These are the activations of a small neural network, seen along a few directions. Each row is one input.
In each table, some parts of the input vary, and every possible input appears once, in random order.
A made-up example of a description, with smaller parts first: one of 2 separate values, together with either a single point or one of 9 places around a ring or (one of 5 places around a ring, together with one of 6 places along a line).
Shared parts are said once, and a part with two or three values counts as separate values.

Other details of the inputs shift rows strongly along two fixed directions, in all tables alike. That doesn't count.

A family of inputs:
r1: [  4   1 -19  -9   3  -7  17  -8  -5   1  12  11]
r2: [ 43 -17 -22 -14   2 -26  10 -52  30  -5  13  20]
r3: [-23  32 -36  31  18 -20 -10  31  -1  -2   8   9]
r4: [ 33 -13 -41  -4 -26 -48  -2 -42  32   3   6  -4]
r5: [-32  42 -25  -2  38   5 -14  20 -23   7   2  35]
r6: [ 48  -7 -17 -19   7 -30   5 -55  27  -2  17  11]
r7: [-22  -6  42  24 -11   6  -9  37  -8 -10 -40 -31]
r8: [ 14 -30  41 -11 -18  35 -10   5  -6 -13 -16 -28]
r9: [ -4  -9  39  -1   8  16  -8  13  -7   4  -1 -17]
r10: [-38  42 -18   9  39  -1   2  21 -17  26  19  19]
r11: [-38  27 -25  13  34   2  -7  18 -29  17  17  31]
r12: [ 43 -19 -31 -17  -6 -24  27 -44  24   1  19  10]
r13: [-22 -15  44   2 -10  37 -11  25 -19  -8 -12 -17]
r14: [  2   5 -10  -9   4  -3  -3 -18   1  -7   5  18]
r15: [  8 -30  37  -2 -16  21   9   0  13  -4  -9 -22]
r16: [  3 -25  28   8 -30   0 -17  23  22 -16 -14 -42]
r17: [  4  17  33  13 -37  14 -21  21  -5   9 -22   0]
r18: [ -4 -23  39   7 -30  -2  -8  12   4  -8 -40 -39]
r19: [-39  35 -19   8  38  -3  -7  18 -21   8   9  38]
r20: [-32  41 -19  -2  39  -9  10  28 -23  22  17  22]
r21: [  7 -29  32  -3 -21  22   6  -5   6  -9  -6 -24]
r22: [ 13 -37  40  -2 -11  18   0  -2   7  -5  -7 -17]
r23: [ 47 -10 -41  17 -13 -42   7 -39  30 -17   6  -4]
r24: [ 40 -12 -37 -23 -18 -18  23 -48  15  -7  19   9]
r25: [-30  42 -36  -6  29   6   6  26 -31  14   9  28]
r26: [ -3   5 -19  -2  -3   5   8 -15   0   3  11   9]
r27: [-19  -6  42  -4 -10  44  -4  30 -14  -4 -19 -26]
Description of these inputs: either a single point or one of 6 places around a ring or (one of 4 places along a line, together with one of 5 places along a line).
Start at r23 and move only the place on the ring of 6, one step at a time. The first step leads to r7. Which rows follow, in order? -> r18, r4, r16, r3

A family of inputs:
r28: [  6  -1   3 -12   0  13   1  -4  -4   3   6   5]
r29: [  4 -20  32   2 -19   7   1  12   8  -4 -13 -28]
r30: [-8 -6  4 -8 14  4 10 -2 -5  1  1  1]
r31: [-17   9  -1  11  15   0  -7  17  -4  -3  -2   1]
r32: [  3   0  -1   5   5 -13  -3  -6   6   7   2   1]
r33: [ 1  6  2 -8  5 13  1 -1 -6  4  6  8]
r34: [ -6   1 -15   5  -2  -7   7   5   2   2   2  -7]
r35: [-17   7   9  -3  22   8   7  12 -13   3  -2   5]
r36: [  5  12  -9   2 -10  -5  -7  -5  -1  -2  -8  11]
r37: [ 24 -27   1  -4 -13  -8   2 -23  21 -14   1 -16]
r38: [ 10  -9  -9   2   1 -10  -3  -8  11  -8   3  -4]
r39: [-21  10   7  10  13  -5  -7  16  -4  10  -1   3]
r40: [  9  -2 -13   2  -9 -10   9  -4   9  -3   2  -7]
r41: [  2  -4 -14   4   7 -10  -2  -7   8  -5   5  -1]
r42: [-19  31 -21  13  28 -19  -5  10  -7  16  10  24]
r43: [-1  1 -8  4 -5 -6  6  5  4 -2 -1 -8]
r44: [  8  -7  -1  -4  -6  12   4 -12  -2   1   6   8]
r45: [ -2   3   4   7   6 -10  -6   4   3   6   0   1]
r46: [ 11   2  -1   4   3 -16  -2 -11  10   5   2   3]
r47: [  3   2   1 -13   9   4   6  -4  -4   1   9   6]
r48: [ 16   8  -6  -2 -18  -2  -8 -12   2  -1  -7   4]
r49: [ 17  12 -38   2   4 -29  10 -22  14   8  15  15]
r50: [ 10  -5  -2   2  -8 -11   4  -3  10   2   1  -7]
r51: [-25  23 -24  13  30 -15  -8   7  -4  11  12  23]
r52: [ -5  -4   4 -13   7   7   6  -1  -6   2   8   1]
r53: [ 5 -6 -2  4  7 -9 -5 -9 10 -2  2  0]
r54: [ 26 -26   9 -10 -20  13   7 -28   9  -6   4  -6]
r55: [ 26 -25   1  -4 -25  -7  10 -15  18 -10  -3 -23]
r56: [ 18   3 -49   3   3 -29   9 -24  10  -1  17  11]
r57: [  8  -3 -10   3   5 -10  -1  -7  10  -8   3   0]
r58: [-20  24 -25  13  30 -15  -9   9  -6   9  10  24]
r59: [-25   5  17  13   4  12  -3  36 -14  -5 -11 -15]
r60: [  6   3 -10  -1 -16  -6  -5 -11   3  -1  -7   7]
r61: [-26   4  35  13  13  13 -14  35  -9  -3 -13  -8]
r62: [-34  -1  35   0  19  25   2  34 -22   2 -13  -8]
r63: [  4   5   7   0 -18   7 -12   3  -5  -1 -12  -2]
r64: [  8 -29  37 -13  -5  16   8  -1   0 -10 -11 -20]
r65: [  9 -17  33   1 -19   5   2   8  10  -5 -13 -26]
r66: [-25   3  37  -6  10  27  -2  32 -20   0  -7  -8]
r67: [ -4  16 -14   1  -9  -1  -9  -4  -6   6  -4   9]
r68: [  4   7   4   2 -15   0  -8   2  -2  -4 -13   6]
r69: [-34   2  30   6   2  35  -4  31 -22   3  -6  -1]
r70: [ 28 -17   3  -7 -30  -4  -4 -24  13 -10 -13  -7]
r71: [  5  12  -1   1 -13   3 -11  -2  -4   1  -9   3]
r72: [-10   3 -17   5  -2  -8   8   5   2   3   4  -5]
r73: [ 33 -30  14 -24 -15   4   9 -27  12  -9   5 -14]
r74: [-27   5  32   6   3  34  -4  30 -21   2  -7   0]
r75: [ 16 -21  39 -15 -17  27   1   1   2  -9  -7 -18]
r76: [ -8  22 -19   5  -2  -7 -10   4  -8   5  -5  21]
r77: [-19  29 -26  14  32 -16  -8   6  -5  10  11  26]
r78: [  3  -5 -18   4  -3 -11   6  -6   5  -4   5  -6]
r79: [ 10 -23  34 -14 -15  28   0   1   0  -6  -6 -18]
r80: [ 24 -25  -6  -1 -18  -9   8 -17  15 -12   0 -20]
r81: [-14  17 -18  -6  15   7   2   2 -11  12  14  20]
r82: [ 10  -3   0  -4  -4  12   5 -12  -1  -1   7  10]
r83: [  9  -6   1 -11  11  -1  12 -12   1  -3   3   3]
r84: [ 17   9 -50   4   7 -29  10 -23  10  -1  17  14]
r85: [ -8   5  -8   6   1 -11   4   5   3   8   4  -1]
r86: [ -5  -1   1 -12  11   7   5  -1  -8   3   8   3]
r87: [-16  21  -2   6  -5   9 -14  15 -15   7 -10   6]
The inputs of r70 and r60 match in every part but one. If r29 is changed in the same way as r70 into r60, which row does it become? -> r85
The inputs of r87 and r48 match in every part but one. If r54 is changed in the same way as r87 into r48, which row does it become? -> r82
Describe the family of inputs behind these rows. -> one of 5 places along a line, together with either one of 2 separate values or one of 4 places along a line or one of 6 places around a ring
List by row number the other rows that have the place on the line of 5 in common with r45. -> r28, r38, r44, r50, r55, r56, r58, r63, r64, r73, r76
Change only the place on the line of 5 in r75. List by row number the other rows that result. -> r28, r33, r79, r81
Change only the choice among 2 separate values in r67. List by row number the other rows that result. -> r60
Change only the place on the line of 4 in r74. List by row number the other rows that result. -> r33, r35, r66
